A small network was shown many inputs. Here are its activations along a few directions, one row for each input.
Each table varies a few parts of the input and shows all the possible inputs, shuffled.
Descriptions start from the smaller parts, as in this example, which fits no table here: ring(8) and (point or line(11) or (values(3) and line(6))).
Shared parts are said once, and a part with two or three values counts as separate values.
In the rows, 128 means zero.

A family of inputs:
row 1: [121  37  59  99 129 175 161 135  22 139 120 121 148  72]
row 2: [113  93 106  94  71 148 142 129  58 182 108 167  45 130]
row 3: [145 155 138 139 148 140 111 102 141 115 167 124 112 153]
row 4: [114 142 166 116 107 101 153 144 173 135 126 145 197 105]
row 5: [125 150 159 137 125 139 109 109 179 101 112 127 178 150]
row 6: [152 153 131 107 126 102 142 141 138 153 174 139 126 106]
row 7: [118  49  47 153 124 140 175 199  87  93  90 117  42 104]
row 8: [102 171 165 122 127 110 122 141 168 120 100 128 172 122]
row 9: [138 173 137 116 148 109 121 139 132 143 155 120 104 136]
row 10: [145 140 135 164 163 122  81  80 142 126 157 108 112 164]
row 11: [135 144 165 162 140 122  91  88 168 100  98 111 173 166]
Q: What do these inputs look like to the network?
A: values(3) or (values(2) and line(4))

A family of inputs:
row 12: [142 118 125 146 135 139  98  77 110 133 138 131 120 155]
row 13: [126 139 140 108 124 112 155 145 134 140 144 138 177 101]
row 14: [114 165 146 103  91 101 157 171 150 137 111 153 116 115]
row 15: [130 147 144 151 157 126 101  93 131 121 138 117 127 152]
row 16: [146 110 122 144 145 161  93  78 112 101 131 113 142 160]
row 17: [115 156 154  82 113 113 144 152 116 160 133 149 153 108]
row 18: [157 128 123 130 129 131 105  93 115 150 174 134 106 135]
row 19: [133 143 133 177 153 136 107 124 168  77 114 103 113 167]
row 20: [149 150 129 109 121 131 103  99 100 179 160 139  86 140]
row 21: [143 156 136 127 152 116 107 107 140 135 174 122 114 136]
row 22: [113 122 146 141 112 104 140 159 167 106  86 129 146 117]
row 23: [108  94 132 116 108 140 139 111 112 139 111 137 175 110]
row 24: [139 142 139 153 170 148  97  93 134  91 130  97 150 153]
row 25: [147  45  41 144 136 148 152 155  31 128 119 109  10 130]
row 26: [106 123 143 124 127 115 131 132 132 130 107 122 186 111]
row 27: [120 132 142  80  95 141 152 134  98 174 135 160 143 104]
row 28: [ 96  39  37 116 112 166 177 189  43 122  98 135  56  73]
row 29: [116  90 119 118 120 156 132 117 118 112 104 121 199 112]
row 30: [127 141 141 129 104 100 163 171 169 118 124 140 138 107]
row 31: [124 116 128 146 131 120 137 157 172  87  75 119 170 115]
row 32: [138 176 142 108 136 116 103 110 123 162 162 124  94 138]
row 33: [116 120 124 132 145 134 127 133 138 109  96 108 211 106]
row 34: [130 174 137 123 124 106 116 136 156 139 141 135  62 160]
row 35: [130 109 132  98 105 135 162 125 115 150 145 147 165  99]
row 36: [123 142 142 172 142 120 109 125 168 106 124 117  90 168]
row 37: [140 153 132 151 137 110 118 141 175 121 155 129  82 156]
Q: What do these inputs look like to the network?
A: values(2) and (point or (values(3) and line(4)))
Q: Changing only the values(2) part turns row 15 into row 26. The same change can be made to row 16. Which row results?
A: row 29
Q: Which other rows does row 34 become when the values(3) part takes its other values? List them by row number.
A: row 20, row 32

A family of inputs:
row 38: [134 119 115 138 142 138 116 116 108 128 135 120  99 139]
row 39: [138 120 115 142 141 130 119 121 120 121 134 119  98 142]
row 40: [137 128 120 142 136 132 118 122 126 119 131 120  93 144]
row 41: [121 109 123 124 122 126 142 143 126 121 111 127 153 111]
row 42: [136 119 115 142 139 139 119 116 117 124 137 121 100 143]
row 43: [118 117 128 124 116 129 143 144 132 120 108 130 149 112]
row 44: [118 119 127 113 114 126 147 144 125 137 122 137 147 103]
row 45: [129 209 209 137 143  99  98 100 224 108 136 124 225 150]
row 46: [139 134 118 131 132 128 123 128 117 135 141 126  88 140]
row 47: [136 127 120 129 131 130 121 117 108 139 145 128  92 138]
row 48: [117 118 129 109 113 127 148 139 114 139 120 137 149 106]
row 49: [117 110 122 120 121 135 141 139 115 128 112 130 154 108]
row 50: [117 111 119 113 118 134 142 137 115 131 114 130 153 107]
row 51: [136 129 118 132 132 129 120 123 119 135 146 128  90 136]
row 52: [134 131 117 141 136 127 119 124 125 124 135 125  89 143]
row 53: [118 108 121 125 120 135 144 138 122 123 115 130 154 113]
row 54: [132 131 119 135 133 128 121 129 123 129 138 126  86 144]
row 55: [122 113 124 110 115 133 145 138 115 135 119 138 152 108]
row 56: [145 213 202 155 153  98  72  77 218 119 152 117 172 181]
row 57: [120 123 127 112 115 125 150 150 124 136 116 135 146 106]
row 58: [114 119 129 115 115 126 147 150 130 130 113 136 144 110]
row 59: [117 120 127 123 117 124 144 146 130 125 112 135 145 111]
row 60: [140 124 117 129 131 137 118 115 109 136 143 129  96 139]
row 61: [135 121 111 132 137 138 116 115 108 131 138 122  98 139]
Q: Changing only one part turns row 60 into row 55. The same change can be made to row 39. Which row results?
A: row 41
Q: What do these inputs look like to the network?
A: values(2) and (point or ring(11))
Q: Which other rows does row 53 become when the values(2) part takes its other values? List them by row number.
A: row 42

A family of inputs:
row 62: [147 110  83 121 132 146 124 126  66 154 156 129  29 139]
row 63: [141 155 158 174 166 131  79  79 181  89 137 100 159 174]
row 64: [105  72  91  92  99 145 176 165  67 149 112 146 132  76]
row 65: [130 106  95  89  95 132 161 152  72 177 152 156  70  99]
row 66: [105 112 124 101 106 124 164 163 116 142 111 142 154  86]
row 67: [138  68  70 156 147 159 124 121  71 102 117 105  69 136]
row 68: [143 144 117 132 138 124 108 119 114 145 157 127  52 152]
row 69: [141 172 146 136 139 118  98 106 147 137 160 127  81 166]
row 70: [118 166 173 101 117 105 137 134 171 136 126 138 219 107]
row 71: [112  40  72 133 123 165 156 147  71 104  80 118 137 100]
row 72: [145 194 172 140 148 111  81  80 166 140 165 127 122 172]
row 73: [116 115 135 149 133 135 129 135 158  85  88 115 185 125]
row 74: [139 104 102 172 158 137 108 118 123  94 119 101  96 153]
row 75: [111  80 105 146 129 143 142 145 122  95  79 112 159 113]
row 76: [141 131 131 175 161 133  99 105 160  85 125 102 124 167]
row 77: [136 193 187  98 112  96 120 114 164 169 158 149 159 132]
row 78: [112 145 151 103 110 116 155 155 148 134 114 141 182  99]
row 79: [130 172 159  96 103 104 139 138 145 164 151 154 120 123]
row 80: [122 140 160 148 143 127 111 111 183  89 101 113 219 130]
row 81: [128 141 128  96 101 110 149 149 117 170 151 155  92 110]
Q: Changing only one part turns row 72 into row 70. The same change can be made to row 62. Which row results?
A: row 64
Q: What do these inputs look like to the network?
A: line(4) and ring(5)
